Each row below holds a small network's activations on one input, seen along a few directions.
In each table, some parts of the input vary, and every possible input appears once, in random order.
Descriptions start from the smaller parts, as in this example, which fits no table here: one of 3 separate values, together with either a single point or one of 9 places around a ring or (one of 4 places along a line, together with one of 5 places around a ring).
Shared parts are said once, and a part with two or three values counts as separate values.
In the rows, 128 means zero.

Other details of the inputs shift rows strongly along three fixed directions, in all tables alike. That doesn't count.

Rows:
R1: [ 82 127 141 174  80  48 179 129 142 172 161 137 150]
R2: [ 78 149 112 109 191 189 130 122 119 105 107 104 153]
R3: [170 140 127  88 178 201  73 134  87  94 108 106 122]
R4: [ 72 128  79 107 168 208 146 122 175 105  77 136 127]
R5: [133 134  86 110 144 135  94 123  89 179 210 103 109]
R6: [111 137 187 184  80  76 187 136 164  93  63 146 167]
R7: [204 154 150  97 162 192  71 132  97  74  79 111 119]
R8: [ 84  83  95 144  78  46 175 129 164 179 170 161 117]
R9: [ 70 107  58 114 141 130 143 128 163 151 145 137 121]
R10: [211 113 136  83 160 159  68 108 117  97  96 142  87]
R11: [141 138  93 105 133 136 102 118  96 170 204 102 104]
R12: [141 126  96 118 134 130  92 126 103 175 203 105 114]
R13: [197 145 161 109 150 171  73 131 100  88  84 119 124]
R14: [236 115 190 141  97 101  94 115 129 105  73 171  87]
R15: [141 114 102 107 137 127  97 133  93 170 209 103 105]
R16: [ 78 138 100 143 126 119 158 133 136 148 156 113 141]
R17: [ 66 125  87 136 136 134 146 141 138 157 164 109 148]
R18: [ 87 116 144 139 150 154 170 128 177  85  35 159 142]
R19: [ 81 137  84 120 139 144 140 128 126 151 174 102 132]
R20: [150 107 158 163  64  42 144 136 110 162 176 139 119]
R21: [163 104 154 147  67  51 125 140 105 177 184 135 116]
R22: [203 138 154 133  97  85  98 115  91 153 170 125  99]
R23: [ 90 120 140 149  95  94 185 120 193  91  55 165 141]
R24: [214 144 145 107 142 162  70 123  92 101 122 111 105]
R25: [115 123 191 176  82  64 193 140 183  77  30 192 148]
R26: [ 76 124 106 114 170 179 156 137 163  84  63 157 145]
R27: [134 113 123 141  84  64 129 148 110 182 199 123 112]
R28: [166 116 196 166  62  23 142 117 113 162 161 146 125]
R29: [218 150 154 103 146 174  61 106  94  98 117 110 108]
R30: [ 99 130 178 156 112  95 172 147 140  98  77 136 156]
R31: [ 77 151 103 127 173 177 134 130 130 105 107 106 153]
R32: [ 82 116  56 102 144 151 138 141 155 157 164 141 113]
R33: [105 143 156 147 122 138 160 129 153  85  71 125 162]
R34: [195 119 172 145  51  45 123 136 104 157 170 137  99]
R35: [100 149 167 153 137 129 161 121 131  85  63 136 165]
R36: [124 122 187 175  74  58 193 122 195  73  17 183 145]
R37: [233 145 163 106 133 161  66 117  88  87 109 117 101]
R38: [ 63 126  89 133 143 133 148 132 123 154 170 109 144]
R39: [212 121 192 133 108 101  90 120 100 115 124 132 116]
R40: [149 123 120 124 105 108 114 141 116 163 173 115 119]
R41: [200 116 129  80 167 174  67 124 111 106 116 148  86]
R42: [ 98 157 152 146 142 146 159 119 147  90  65 127 167]
R43: [ 72  99  55 111 157 169 138 130 151 163 151 134 112]
R44: [ 52 120  70 128 148 142 143 130 128 172 188 103 149]
R45: [179 142 168 113 161 166  84 112 101  90  95 117 132]
R46: [109 157 174 152 121 127 166 113 149  84  57 135 165]
R47: [159 144 132  95 186 193  77 118  92  98 119 103 124]
R48: [ 75 110  78 133 129 137 163 132 175 155 130 143 119]
R49: [ 75 137 106 100 187 200 125 141 130 106 102 101 156]
R50: [168 122 158 162  63  44 133 123 120 171 180 134 117]
R51: [101 114 102 129 127 125 128 134 118 162 178 113 136]
R52: [ 54 116  51 102 142 156 153 139 166 153 161 142 118]
R53: [ 55 130  51 110 168 173 129 144 124 158 183  91 139]
R54: [196 119 135 112  90  99  86 132  96 169 195 116  95]
R55: [ 95 148 145 136 156 156 144 115 128  98  80 125 166]
Description of these inputs: one of 5 places along a line, together with either one of 3 separate values or (one of 2 separate values, together with one of 4 places along a line).
The inputs of R13 and R21 match in every part but the place on the line of 5. If R9 is changed in the same way as R13 into R21, which row does it become?
Answer: R8
The inputs of R37 and R24 match in every part but the place on the line of 5. If R33 is changed in the same way as R37 into R24, which row does it become?
Answer: R6
Change only the place on the line of 4 in R55. List by row number the other rows that result.
Answer: R21, R44, R51
Which other rows agree with R10 in the place on the line of 5? List them by row number.
Answer: R2, R15, R18, R28, R30, R39, R41, R45, R47, R49
Change only the choice among 2 separate values in R20. List by row number the other rows that result.
Answer: R51
Change only the place on the line of 4 in R33. List by row number the other rows that result.
Answer: R29, R46, R54

Rows:
R56: [124 122  80 101 134 161 112 128 130 171 179 120 102]
R57: [169 121 130 125  92  73 117 109 126 160 170 147  99]
R58: [146 140 123 107 162 194 109 114 138  95  81 124 117]
R59: [132 122 104 115 136 138 106 128  99 176 201  97 114]
R60: [ 69 130  77 120 140 137 159 129 151 142 147 127 124]
R61: [162 114 149 148  67  50 125 139 105 169 193 118 114]
R62: [ 47  89 119 148 141 109 173 159 155 132 104 160 150]
R63: [ 99 134 125 156 106 115 167 136 160 126  99 152 137]
R64: [168 128 150 134  83  96 133 136 141 122 116 145 116]
R65: [170 143 125 101 158 187  94 116 134  71  73 121 123]
R66: [158 100 173 111 149 142 109 145 126  71  49 153 131]
R67: [115 139 166 148 131 132 148 120 131 101  87 120 157]
R68: [ 80 139  95 118 156 161 150 116 152 104 102 131 135]
R69: [ 68 120 105 141 116 116 169 119 172 151 130 135 143]
R70: [140 136 175 153 103  79 146 120 115 115 121 136 138]
R71: [ 87 138 106 137 138 141 139 146 122 147 152 113 147]
R72: [123 137 169 152 106  97 148 129 136 103  91 125 161]
R73: [ 73 123  83 147 124 120 163 125 159 149 137 135 135]
R74: [103 154 129 114 174 170 126 117 118  94  99 112 157]
R75: [156 130 109  98 158 167  77 113  91 157 180  95 117]
R76: [107 129 145 167 103  81 155 130 127 139 133 129 146]
R77: [173 144 172 130 129 135 106 125 110  82  84 113 139]
R78: [ 81  96 129 114 159 128 151 147 135 114 103 154 136]
R79: [143 124 115 137 116 103 110 135  99 173 192 112 114]
R80: [169 143 111  88 167 194  80 114 131  87  90 117 123]
R81: [ 93 143  85 102 155 174 136 132 141 124 126 129 123]
R82: [164 122 107 128 112 108 102 114 126 162 165 139 102]
R83: [124 130  86  99 140 156  97 147  99 163 200  91 122]
R84: [127 150 156 129 136 135 135 135 113 104 111 128 143]
R85: [217 131 176 133  90 102 106 123 129  92  89 144 103]
R86: [ 94 139 136 141 125 110 157 132 123 127 136 123 144]
R87: [102 137 126 146 135 122 137 127 124 134 128 118 152]
R88: [ 95 127  92 142 123 126 150 132 151 144 134 135 123]
R89: [176 138 123  93 158 184  69 127  82 143 170  98 110]
R90: [135  82 186 146 104  76 150 140 138 126 103 168 126]
R91: [219 116 170 136  83  88  99 106 119 137 136 146  88]
The inputs of R60 and R88 match in every part but one. If R70 is changed in the same way as R60 into R88, which row does it become?
Answer: R76
Describe the family of inputs behind these rows.
Answer: one of 4 separate values, together with either a single point or (one of 2 separate values, together with one of 4 places along a line)
Which other rows agree with R64 in the choice among 4 separate values? List them by row number.
Answer: R61, R65, R66, R72, R77, R80, R83, R85
Change only the place on the line of 4 in R84. List by row number the other rows that result.
Answer: R70, R74, R86
